A small network was shown many inputs. Here are its activations along a few directions, one row for each input.
Each table varies a few parts of the input and shows all the possible inputs, shuffled.
Descriptions start from the smaller parts, as in this example, which fits no table here: ring(8) and (point or ring(11) or (values(3) and line(6))).
Shared parts are said once, and a part with two or three values counts as separate values.

A family of inputs:
x1: [  2 -28 -78  34  37 -17   8  14 -20  40   6  65   4  -7  21  10 -45  15]
x2: [  7  16  13   2   5  13  -3 -11  10 -36   9 -13  10   4  -5  -4  11  19]
x3: [-10 -16 -77  31  29 -16  27   8 -20  17   1  63  12   2  22 -11 -55  20]
x4: [ 10   1  27 -13 -12  -5   0   8  11   4   8  -4  -6 -10 -16  12  13 -18]
x5: [-16   0  15 -17 -23  -4  -4   3  11   5 -11 -19  -5   4  -6  -1  19 -17]
x6: [ 10  15  32  -9 -16  -6  19  -2 -13 -18   1 -19   6   5   3  -9   0 -15]
x7: [ -3   7  24  -8  -5  13  10 -10  11 -24   1  -8  -2   3 -18  -7   3   1]
x8: [ 10  -1  25  -8   3  12 -10  -4  12   0   7  -5 -12  -9 -19   8  10  -4]
x9: [-26 -26 -90  31  24 -14   3  11 -23  41 -14  49   5   5  29  -3 -40  18]
x10: [ -6   6   2  -1   1  14 -27  -9  11 -12  -5 -26   2   5   4   0  24  18]
x11: [ -3   9  26 -14 -19  -5  19   2  10 -19   3  -7   3   2 -15  -4   5 -14]
x12: [ 23   7  33  -8  -9  -6  -1   5 -11   6   6 -16  -3  -7   2   7   7 -19]
x13: [-15  -3  12 -12  -9  13 -13  -9  11   0 -13 -20 -10   5  -9  -4  16  -1]
x14: [ 19   8  15   3  12  13 -23  -5  12 -12  15 -10   1  -8  -6  12  19  15]
x15: [ -2   5  20 -12 -20  -5  -5  -1 -13   7 -13 -31  -2   6  12  -6  13 -17]
- Describe the family of inputs behind these rows. => values(3) and (point or line(4))
- Changing only the values(3) part turns x9 into x3. The same change can be made to x5. Which row results? => x11

A family of inputs:
x16: [ 14  22  70 -26 -24  10  -4  -8  17 -31   7 -44  -3  -1 -22   0  35 -15]
x17: [  1  -3 -10   5   7   4  -1   2   4  -1   2   9  -1  -2  -3   3  -4   6]
x18: [ 3 -3 -8  5  8  1  3  2  4 -3  6 13  2 -3 -4  3 -6  7]
x19: [  6  19  66 -28 -27  12 -14  -9  19 -24  -2 -52  -6   1 -18   1  42 -15]
x20: [  0  -2 -14   8  11   6 -14  -3   4  -1   1   0   2   0   6   2   4  16]
x21: [-7 -3 -9  2  0 -2  2  1 -5  3 -5  2  0  2  4 -5 -7  2]
x22: [ -4  -1 -13   6  10   5 -13  -3   5   4   1   5   0  -2   1   3   3  12]
x23: [  6   0 -11  10  13   6  -8  -3   1  -6   4   4   2  -1   3   2  -1  15]
x24: [-4 -3 -8 -2 -6 -8  4  6 -8 15 -6  2  0  1  8 -1 -5 -9]
x25: [  6  17  69 -28 -25  14 -11 -10  16 -26   0 -51  -6   1 -20   2  39 -16]
x26: [ 8  1 -9  9 14  4 -4 -3  2 -9  8  8  5 -2  2  2 -3 16]
x27: [  0  -9  -4  -1  -2  -9   3   5  -8  17  -3   6  -4  -2   3   2  -6 -11]
x28: [-3  0 -8  3  0 -2  6  2 -5  0 -3  5  1  0  3 -5 -9  1]
x29: [ -2  -1 -10   4   5   2   3  -3   1  -2  -1   7   1   3   2  -4  -6   4]
x30: [-8 -5 -9  2 -3 -6  6  2 -8  6 -5  4  1  4  4 -1 -6 -5]
x31: [ -5  -5 -13   3   5   3  -7   2   6   4  -1   5  -1  -1   0   3   1   7]
x32: [ -6  -4 -11   3   4   2   0  -4   0   2  -4   4   0   4   3  -3  -3   5]
x33: [  5  -5  -3   1  -1 -10   7   6  -8  13  -1   9  -3  -3   3   2  -9 -12]
x34: [ -9  -2 -11   1  -2  -3  -1   2  -2   5  -6   1   1   2   5  -6  -4   2]
x35: [ 11  21  69 -26 -25  13  -8  -8  16 -29   2 -48  -6   0 -21   1  37 -16]
x36: [ -9  -3 -11   1  -4  -7   3   3  -5   7  -6   3   1   4   5  -1  -3  -5]
x37: [  1  -1  -5   0  -5  -7  11   6 -10  10  -2   6   0   0   6  -1 -10 -10]
x38: [ -7  -3 -13   2   3   1  -3  -3   3   3  -5   3   1   4   5  -4  -1   5]
x39: [ -3  -4  -6  -1  -5  -6   7   5 -10  13  -5   3   0   2   7   0  -7  -9]
x40: [  7  -5   0   0   0 -12  11   7  -7  11   3  12  -1  -4   2   2 -11 -11]
x41: [ -1   1  -5   3   2  -5  10   3  -4  -3   1   9   3   0   2  -6 -11   2]
x42: [  3   0  -3   0  -3  -9  15   6  -9   7   2   9   3  -1   5  -1 -12  -9]
x43: [ -1  -7  -6  -1  -3 -11   0   7  -5  18  -4   5  -4  -2   5   2  -4 -11]
x44: [ -3  -7 -11   4   6   5  -4   1   3   3   0   6  -2  -1  -2   4  -1   7]
x45: [  2   1 -10   8  12   6  -7  -3   2  -1   4   9   0  -3  -1   3  -3  11]
x46: [ 4  2 -8  8 13  4 -3 -3  3 -3  8 12  3 -4 -2  3 -4 12]
x47: [ -1  -1  -6   3  -1  -9  14   3  -7   0   2  10   4   1   2  -1 -10  -5]
x48: [ -3  -2 -11   7  11   7 -10  -4   2   3   2   6   0  -2  -1   3   0  12]
x49: [  2  -3 -12   8  12   7 -11  -4   1  -3   2   1   2   0   4   3   2  16]
x50: [-3 -1 -8  4 -3 -7  9  3 -8  2 -2  6  2  2  3 -1 -8 -6]
x51: [ 1 -1 -8  4  6 -1  7 -3  1 -4  3 10  4  2  1 -4 -8  5]
- Changing only one part turns x51 into x38. The same change can be made to x26. Which row results? => x20
- Describe the family of inputs behind these rows. => line(4) and (point or line(8))
- Change only the line(4) part in x50. List by row number the other rows that result. => x30, x36, x47
- Which other rows agree with x48 in the line(4) part? List them by row number. => x21, x25, x27, x30, x32, x39, x44, x49
- Change only the line(4) part in x44. List by row number the other rows that result. => x17, x18, x31

A family of inputs:
x52: [ -6  11   2   0  -2   3  19  -3  21 -38  11   9  12   5 -15  -7   0  12]
x53: [  4  16  15  -6 -22 -22  29   8 -21 -12  -1  -9  14   6  14 -12 -10 -20]
x54: [  9  17   2  11  15  13   1 -17  -5 -36   6 -10  14   9  10 -13  -3  27]
x55: [ 14  -2   8   2  11   3 -10   7  25  -5  21  15  -2 -16 -22  21  12   6]
x56: [ 19  -9  28  -8   3   2   5   2   2  14   9  10 -16 -14 -19   9  -5 -18]
x57: [-11   1 -11   4   8  20 -38 -13   4  -1 -15 -28  -3   8  13  -5  20  25]
x58: [-16 -29 -94  35  32 -18  16  13 -24  40  -5  67   6   1  27  -2 -54  17]
x59: [-28  -4 -10  -8  -7   8 -20  -2  29  -1  -9  -8  -3   4 -12   2  23   9]
x60: [ 30   4   6  13  26  16 -27  -7  -2  -3  18  -4  -1 -11   3  16  10  21]
x61: [-24 -11  10 -15 -16   8  -4  -7   3  16 -22 -14 -17   6 -11  -6   6 -17]
x62: [-15  -5   2 -13 -28 -16  -7   9 -13  23 -21 -28  -2   9  18  -1  15 -24]
x63: [ 27   3  19  -6  -9 -21   2  16 -14  22  10  -2   0 -11  10  14   4 -27]
x64: [ -3   6  23  -9 -10   3  34  -6  -4 -19  -2   3  -2   5 -13 -16 -19 -12]
- Describe the family of inputs behind these rows. => point or (values(3) and line(4))
